Each row below holds a small network's activations on one input, seen along a few directions.
In each table, some parts of the input vary, and every possible input appears once, in random order.
Descriptions start from the smaller parts, as in this example, which fits no table here: one of 2 separate values, together with either a single point or one of 11 places around a ring or (one of 4 places along a line, together with one of 5 places around a ring).
Shared parts are said once, and a part with two or three values counts as separate values.

Other details of the inputs shift rows strongly along three fixed directions, in all tables alike. That doesn't count.

Rows:
R1: [-55  17 -23 -10 -43  44 106  53  10  21 -12]
R2: [ 71  28 -13  87   1  -2 -12 -19   1   9   1]
R3: [  8 -46  16  45  47  39 -54 -29 -22 -14  32]
R4: [ 47  11  -2   8  -9   0  -6 -17 -13  34   1]
R5: [ 44  59   0  78  25 -14 -11 -38  -3 -42 -63]
R6: [-27 -25  33 -53  34   6 -23 -57 -40 -32 -16]
R7: [ -9 -18  11  34  46   8 -69 -11  -3 -40  21]
R8: [ 45  32  -6  11 -35 -25  -5   3  -4  29 -34]
R9: [ 28  23 -24 -26 -20 -42 -21 -40  22  34 -42]
R10: [-11  36 -17  51 -30  29  58  61  -2  -7  -6]
R11: [-48 -40  -4  33  21  52  20  14  13 -23  -2]
R12: [  5  15   3 -56  -4 -25  -7   5  -3  16  14]
R13: [-15 -45  -1  33  29  21 -41 -43  16 -48  39]
R14: [ 11  29   9 -43 -23 -41  25   5  15  38 -22]
R15: [ 48   5 -10  77   7 -23 -23 -33  42 -19 -25]
R16: [ 32  40  -5 -42 -20 -49  -4  16   1  40 -43]
R17: [-19 -34  17 -66  35 -13 -38  -1 -16  -1  21]
R18: [-11  -4 -21 -53 -17 -10  -2 -27   8  21  -8]
R19: [  7  21 -11  61  -8  19   3  26   4 -22  -1]
R20: [ 45  37 -12  82  -2 -16 -33   0  15 -15 -28]
R21: [ -4   6   3 -19 -23  -9  31  -1  17  11   3]
R22: [ 21  10  -9 -19  -9 -27 -23   7 -10  16 -27]
R23: [-41 -36  -7 -72  -7   3   6 -20  -8   2  33]
R24: [ -2  28  -9 -58 -49 -30  62  12   9  40  -8]
R25: [-47   2  15   7 -34  41 117  74  19  14 -21]
R26: [21 43 -8 48 -4 -7 25 29 17 -9  6]
R27: [ 15  37  -5  61  -3   6   3  26  16 -18  -3]
R28: [ -4 -41  19  28  52  -5 -42 -20  12 -35  21]
R29: [-21 -47   4 -87  11 -23 -54 -58  -5   6  17]
R30: [ 42  31   3 -30   4 -58 -44 -20   8  20 -12]
R31: [-36 -14   1  31  28  34 -11  25 -11 -41  40]
R32: [-25 -43  18  10  18  63  30  31 -29  13  14]
R33: [-39 -35  19 -52   5   3   0 -10   0   2  17]
R34: [-40 -45  13  -4   2  49  19  40 -29  -8  11]
R35: [ 26  23 -16 -34 -42 -24  12   8 -23  33  -8]
R36: [-33 -24   9  20  26  20  10   7   4 -32  45]
R37: [ 19 -11  -5 -68 -18 -27 -41 -25 -31  23   9]
R38: [-50 -24  18 -13  10  32  36  25   3 -15  37]
Description of these inputs: either one of 2 separate values or (one of 4 places along a line, together with one of 9 places along a line).
Which other rows belong to the same alternative as R6? List them by row number.
> R5
Change only the place on the line of 9 in R3. List by row number the other rows that result.
> R7, R8, R9, R14, R20, R29, R30, R33

Rows:
R39: [ 57  60   1  75 -16  -5  13  -1   3   4 -34]
R40: [  0  15  -1 -15 -18 -44  35 -33  67   7 -42]
R41: [-42 -36  10  25  20  52  12  11 -16 -20  55]
R42: [ 37  53 -12 105  -9 -33  40 -45  83 -39 -40]
R43: [  2 -41 -13 -77  -1 -16 -58 -43 -38  18  12]
R44: [ 12  41 -12 -24 -43   4  32  23 -16  41 -45]
R45: [ 30  52   5  13 -41   1  59  42   3  51 -58]
R46: [ 84   3 -11  97  31 -41 -86 -54  31 -10   4]
R47: [-51  -5  -1  -3   5  54  46  59 -26 -13  -5]
R48: [ 12 -11  13   6  15 -22 -36   5   0  -9   7]
R49: [  -6  -63  -12  -22   44   -5 -108  -60  -21  -21   55]
R50: [  9 -14  12 -64  25 -34 -51 -18 -27  19  -9]
R51: [-57  18 -14 -31 -46   4  98  14  52   3 -38]
R52: [  5   9 -21 -90 -24 -33 -17   1  -7  38   5]
R53: [-35 -65  20  48  34  69   0  17 -15 -32  32]
R54: [ 23   4  -3 -75  -9 -47 -22  -4   2  45   1]
R55: [ 34  25   6  89  35   6 -19  -4  -2 -41  -3]
R56: [ 19  22   5 -74 -17 -52 -18 -11 -21  23   1]
R57: [-35 -22  12  -8 -11  51  51  25 -31   1  21]
R58: [-41  -6   9 -13  -2  37  44  42  -9  -5  39]
R59: [-57 -39   7  40  27  55 -17  34 -13 -58  41]
The inputs of R55 and R47 match in every part but one. If R56 is changed in the same way as R55 into R47, which row does it become?
> R59
What do these inputs look like to the network?
> one of 3 separate values, together with either a single point or one of 6 places around a ring
Change only the place on the ring of 6 in R45. List by row number the other rows that result.
> R46, R48, R50, R53, R54
Change only the choice among 3 separate values in R58. List by row number the other rows that result.
> R52, R54

Rows:
R60: [-38 -22 -13 -53 -16  27  24  11 -14  34  28]
R61: [  8  53  -9  50 -16   9  41  48  22   0 -27]
R62: [ 55  45 -15   5 -54 -32  25   6  19  41 -24]
R63: [-17 -16  17  -9   6  20  -2  -3 -26  -1  -2]
R64: [ 41  28 -19 -19 -17 -47 -37 -28 -14  23 -37]
R65: [-22 -32  22  48  37  25 -25   8   4 -40  39]
R66: [-10  52 -15  69 -37  45  80  73  10  -8 -31]
R67: [-52   8   5 -64 -13  26  63  56 -19  11   7]
R68: [ -1  18  -5 -51 -26 -49  17 -50  41   9 -33]
R69: [  1   9   6  67   2  31  38  22  -7 -13 -18]
R70: [-37 -36  -8 -81  -5  17   9  -9 -28  28  44]
R71: [  2  37  -1  36  -7   1  34  40  19   7 -17]
R72: [ 42   1 -14  46   9 -12 -53 -51  10  -4  26]
R73: [  2 -35   1  -8  19 -14 -51 -12   5  -6  23]
R74: [ 11   4   1  90  16  28   1   8   3 -21 -21]
R75: [-16 -26   7 -17   1   4  11  20  -2   0  23]
R76: [ 13  41   8  15 -13 -13  24  24  12  11 -13]
R77: [ 55  16  10 -50  -9 -43 -28 -39  -9  45 -40]
R78: [ 60  28 -24  32 -28 -33 -13 -10  25  24 -19]
R79: [ 34 -23 -11  49  19  -4 -45 -28   9 -24  28]
R80: [  4 -35  17   4  37  21 -19 -18 -16  -9   1]
R81: [ -28  -19   12 -114   12  -19  -41  -16  -31    9   24]
R82: [ 44  21   0 -36 -15 -28   0 -12  -2  52 -52]
R83: [-59 -13  -3 -15  -9  15  55  -4  41 -16 -17]
R84: [ -7 -33   8  30  42   0 -53  -9   7 -28  29]
R85: [-22  -7   9 -19  21   4   4  15  -9  -8  20]
R86: [ 16   1  -2  14  15  -3 -56 -28 -15 -33  12]
R87: [ 54  47 -23 -35 -26 -56 -20 -22 -11  20 -29]
R88: [-53 -48   5   5  36  15   1 -45  32 -56  20]
R89: [-50 -17  19 -16 -25  42  67  65  -1   9  18]
R90: [-10 -29   1  41  34  21 -39 -19 -26 -45  19]
R91: [-38 -16   8 -70 -14  14   7   7 -43  11   3]
R92: [ 17  -4   5  56  27 -11 -20   0  14 -24  16]
The inputs of R65 and R92 match in every part but one. If R68 is changed in the same way as R65 into R92, which row does it become?
> R88
What do these inputs look like to the network?
> one of 3 separate values, together with either a single point or one of 10 places along a line
Start at R70 and move only the place on the line of 10, one step at a time. The first step leads to R79. Which rows follow, in order?
> R75, R92, R85, R67, R87, R90, R69, R80
List by row number the other rows that have the choice among 3 separate values in common with R74.
> R60, R61, R64, R66, R71, R73, R78, R82, R83, R84
